These are the activations of a small neural network, seen along a few directions. Each row is one input.
In each table, some parts of the input vary, and every possible input appears once, in random order.
Descriptions start from the smaller parts, as in this example, which fits no table here: one of 6 places along a line, together with either a single point or one of 11 places along a line or (one of 3 separate values, together with one of 5 places around a ring).
Shared parts are said once, and a part with two or three values counts as separate values.

Rows:
row 1: |  -2 |  -7 |  14 |  -8 | -12 |  57 |   5 |  16 |  39 |  21 | -41 |
row 2: |   3 | -10 |  43 |   4 | -13 | -53 |  13 | -37 | -22 | -28 |  20 |
row 3: |  -9 | -11 |  25 | -13 | -24 | -53 |  25 | -40 | -28 | -34 |  28 |
row 4: | -24 | -37 |  56 |  27 | -31 | -46 |  12 | -26 |  -7 |   9 |   9 |
row 5: |  22 |  20 | -19 | -48 |  -3 |  47 |  28 |  -2 |  24 | -15 | -25 |
row 6: |  22 |  12 |  12 | -18 |   0 |  50 |   1 |   8 |  35 |   6 | -39 |
row 7: | -25 | -12 | -35 |  35 |  16 |   6 | -28 |  36 |  -4 |  40 |   7 |
row 8: | -12 | -15 |  58 |  17 | -21 | -53 |   1 | -32 | -14 | -11 |  17 |
row 9: |   3 |  12 | -70 |  -3 |  23 |  -2 |  -6 |  19 | -21 |   2 |  22 |
row 10: |  -8 |  11 | -36 |  25 |  27 |   0 | -35 |  28 |  -7 |  23 |  13 |
row 11: |   4 |  16 | -48 |  13 |  32 |  -2 | -24 |  26 | -18 |   3 |  19 |
row 12: |  26 |  21 |   1 | -31 |   5 |  48 |   9 |   5 |  24 | -15 | -31 |
What do these inputs look like to the network?
> one of 3 separate values, together with one of 4 places along a line
Changing only the choice among 3 separate values turns row 6 into row 8. The same change can be made to row 1. Which row results?
> row 4
Change only the choice among 3 separate values in row 11. List by row number the other rows that result.
> row 2, row 12

Rows:
row 13: | -32 | -21 |  76 |  36 |  -6 | -28 |  -3 | -18 |   0 |  -9 |   0 |
row 14: | -31 | -37 |  -9 |  43 | -20 | -65 |   5 | -14 | -26 |  22 |  40 |
row 15: |   0 | -17 |  42 |  42 |  -6 | -60 | -25 | -21 |  -8 |  23 |  20 |
row 16: | -11 |   9 |  14 |  16 |  21 |  61 | -15 |  35 |  37 |  21 | -39 |
row 17: |   3 |  -4 |  11 | -42 | -24 |  80 |  20 |  13 |  42 |   8 | -52 |
row 18: | -17 | -25 |  75 | -22 | -52 | -16 |  45 | -43 |  12 | -16 | -15 |
row 19: | -15 |  10 | -24 |  -1 |  29 | -68 |   8 | -27 | -52 | -33 |  60 |
row 20: |   5 |  41 | -88 | -22 |  60 |  20 |  -4 |  27 | -16 |  -4 |  22 |
row 21: | -14 | -14 | -74 |  22 |  11 |  30 | -20 |  41 |   3 |  44 |   2 |
row 22: |  37 |   9 |  32 | -40 | -29 | -38 |  25 | -40 | -27 | -64 |  11 |
row 23: |  56 |  39 | -32 | -59 |   1 |  50 |  12 |  13 |  10 | -34 | -28 |
row 24: |  19 |  11 | -24 |  27 |  17 |  35 | -48 |  33 |  25 |  41 | -20 |
Changing only one part turns row 21 into row 17. The same change can be made to row 14. Which row results?
> row 18
What do these inputs look like to the network?
> one of 2 separate values, together with one of 6 places around a ring
Change only the choice among 2 separate values in row 22. List by row number the other rows that result.
> row 23

Rows:
row 25: | -11 |  13 |  48 | -22 | -14 |  14 |  58 | -24 |   9 | -10 | -30 |
row 26: |  78 |  -1 | -28 | -14 |   5 |  21 |   9 |   8 |  32 |  45 | -19 |
row 27: | -53 | -42 |  40 |  60 | -22 | -33 | -12 |  25 |  -1 |  52 |  13 |
row 28: |  31 |  -7 |  51 | -16 | -25 | -25 |  -8 | -55 |   7 | -11 |  -5 |
row 29: | -18 |   5 | -34 | -33 |  -7 | -47 |  15 | -10 | -61 | -54 |  45 |
row 30: |  56 |  24 |  51 |  -1 |  -1 | -10 |   1 | -17 |  26 | -18 | -45 |
row 31: | -60 | -48 |  41 |  22 | -21 | -54 |  37 | -22 | -18 | -12 |  24 |
row 32: | -11 |  42 | -26 |  -7 |  26 |  35 | -40 |  34 | -10 | -15 |  -6 |
row 33: |  22 |   1 |  39 |  78 |  34 | -54 | -48 | -16 | -16 |  20 |  30 |
row 34: | -59 | -15 |  25 | -35 |   6 |  55 |  48 |  23 |  21 | -28 | -22 |
row 35: |  60 |  41 |   9 | -17 |  -6 |  20 |   3 |   6 |   4 | -22 | -25 |
row 36: | -28 |  18 | -87 |  -7 |  53 |  33 | -25 |  35 |  17 |  44 |  -5 |
row 37: | -61 | -39 |  26 |  19 | -35 |  45 | -23 |  46 |  24 |  44 | -37 |
row 38: | -20 |  10 | -75 |  38 |  42 | -39 | -15 |  24 |  -9 |  48 |  38 |
row 39: |  49 | -46 | -50 | -15 | -85 |   8 |  -4 |  -4 |  21 |  44 | -10 |
row 40: | -28 |  -9 |  59 | -25 | -31 | -24 |  38 | -59 |  18 |   5 |  13 |
row 41: |  14 |  11 |  27 | -10 |  32 |  37 |  -4 |   6 |  27 | -29 | -25 |
row 42: |   3 |  16 | -60 | -23 |  42 |  56 |  29 |  20 |  35 |  -8 |  -7 |
row 43: |  -5 |  42 | -16 |  34 |  37 | -37 | -23 |   7 | -50 | -17 |  47 |
row 44: |   1 | -15 |  35 |  14 |  18 | -59 |   3 | -50 | -46 | -46 |  34 |
row 45: |  -5 | -39 | -78 | -15 | -32 | -22 |  31 |   2 | -48 |   1 |  23 |
row 46: |  -4 |  45 | -18 | -14 |  26 |  52 |   7 |  17 |  27 | -39 | -12 |
row 47: |  33 |   1 |  -8 | -47 | -55 |   0 |  -6 | -13 | -18 | -24 |   7 |
row 48: |  18 |  -6 |  29 |  37 |  13 |  29 | -69 |  17 |   9 |  29 | -27 |
What do these inputs look like to the network?
> one of 4 places along a line, together with one of 6 places around a ring
Changing only the place on the line of 4 turns row 48 into row 36. The same change can be made to row 30. Which row results?
> row 26
Change only the place on the ring of 6 in row 37. List by row number the other rows that result.
> row 25, row 27, row 31, row 34, row 40
Start at row 42 and move only the place on the line of 4, one step at a time. The first step leads to row 46. Which rows follow, in order?
> row 41, row 34

Rows:
row 49: |  -4 |  -4 |  47 |   2 | -11 | -47 |  15 | -38 | -13 | -27 |  17 |
row 50: |  -6 |  -3 | -49 |  17 |  13 |  40 | -22 |  47 |  18 |  47 | -13 |
row 51: |  -3 | -10 |  35 |  21 | -13 | -57 |  -6 | -27 | -24 |  -9 |  25 |
row 52: | -41 | -36 |  30 |  40 | -17 | -51 |  -5 | -15 | -21 |  16 |  25 |
row 53: |  16 |  13 | -35 |   1 |  24 |  39 | -27 |  35 |  19 |  29 | -17 |
row 54: |   1 |  16 | -72 |  -8 |  26 |  32 | -10 |  37 |   3 |  14 |   1 |
row 55: |   2 |  -4 |  28 |  13 | -10 | -60 |  -2 | -31 | -30 | -19 |  30 |
row 56: |  36 |  33 | -43 | -29 |  26 |  43 |   0 |  15 |  19 |  -5 | -19 |
row 57: |  20 |  16 | -18 |  -4 |  17 |  54 | -11 |  27 |  34 |  25 | -32 |
row 58: | -11 | -14 |  -2 |   8 | -10 | -67 |  12 | -31 | -44 | -18 |  45 |
row 59: |  25 |  18 | -36 | -40 |   1 |  59 |  13 |  17 |  22 |  -1 | -30 |
row 60: | -25 | -18 |   8 |  16 |  -8 | -62 |   8 | -26 | -39 | -12 |  40 |
row 61: | -35 | -28 |  23 |  32 | -17 | -58 |   1 | -13 | -25 |   6 |  30 |
row 62: |  10 |   9 |  -7 |   5 |  17 |  62 | -16 |  36 |  34 |  26 | -37 |
row 63: | -31 | -24 |  16 |  24 | -11 | -58 |   4 | -22 | -33 |  -3 |  35 |
row 64: | -19 | -26 |  60 |  -1 | -38 | -28 |  21 | -32 |  -2 | -16 |   0 |
row 65: |   1 | -17 |  43 | -17 | -37 | -37 |  29 | -41 | -13 | -31 |  11 |
row 66: |   3 |  14 | -26 |  14 |  23 |  49 | -31 |  40 |  25 |  34 | -22 |
row 67: |  27 |  25 | -51 | -15 |  30 |  32 | -19 |  27 |   9 |   9 |  -8 |
row 68: |  11 |  15 | -25 | -29 |   3 |  64 |  12 |  21 |  27 |   3 | -33 |
row 69: |   5 |   9 | -17 | -21 |   1 |  68 |   8 |  24 |  32 |  13 | -38 |
row 70: |  24 |  36 | -58 | -19 |  34 |  34 | -16 |  24 |   4 |  -6 |  -4 |
row 71: |  21 |  20 | -23 | -11 |  23 |  55 |  -8 |  29 |  23 |   6 | -28 |
row 72: | -10 |   3 | -56 |   8 |  23 |  43 | -19 |  40 |  12 |  34 |  -7 |
row 73: |  22 |  30 | -33 | -21 |  27 |  49 |  -3 |  20 |  24 |   1 | -23 |
row 74: | -13 | -20 |  52 | -10 | -35 | -32 |  26 | -36 |  -8 | -25 |   6 |
row 75: | -25 | -31 |  68 |  10 | -40 | -25 |  20 | -30 |   2 |  -7 |  -6 |
row 76: |   6 | -10 |  35 | -26 | -34 | -40 |  34 | -45 | -18 | -40 |  17 |
row 77: | -15 | -26 |  70 |  28 | -20 | -35 |   0 | -22 |  -3 |  -4 |   0 |
row 78: |  21 |  26 | -41 | -46 |   9 |  57 |  20 |  13 |  17 | -17 | -24 |
row 79: | -22 | -20 |  52 |  37 | -14 | -48 | -14 | -18 | -13 |   5 |  16 |
row 80: |  14 |  25 | -42 |  -2 |  29 |  42 | -23 |  32 |  14 |  14 | -13 |
row 81: | -17 | -18 |  46 |  24 |  -9 | -55 |  -8 | -22 | -19 |  -3 |  21 |
row 82: |   6 |  19 | -80 | -16 |  32 |  32 |  -8 |  28 |  -4 |   4 |   6 |
row 83: |  -4 |  10 | -64 |   1 |  23 |  35 | -14 |  41 |   8 |  24 |  -3 |
row 84: |   7 |   3 |  20 |   5 |  -7 | -64 |   3 | -34 | -35 | -28 |  36 |
row 85: |  -5 | -13 |  55 |  12 | -15 | -41 |   9 | -29 | -14 | -22 |  11 |
row 86: |   0 |   4 |  -9 | -13 |  -2 |  71 |   4 |  28 |  37 |  23 | -43 |
row 87: |  -1 | -22 |  61 |  20 | -21 | -40 |   3 | -27 |  -8 |  -9 |   5 |
row 88: |  10 |   0 |  37 |  -6 | -12 | -53 |  18 | -43 | -18 | -33 |  22 |
Changing only one part turns row 77 into row 62. The same change can be made to row 84. Which row results?
> row 70
Changing only one part turns row 87 into row 57. The same change can be made to row 76. Which row results?
> row 78
What do these inputs look like to the network?
> one of 2 separate values, together with one of 4 places along a line, together with one of 5 places along a line
Change only the choice among 2 separate values in row 68. List by row number the other rows that result.
> row 74
Start at row 69 and move only the place on the line of 4, one step at a time. The first step leads to row 57. Which rows follow, in order?
> row 53, row 72
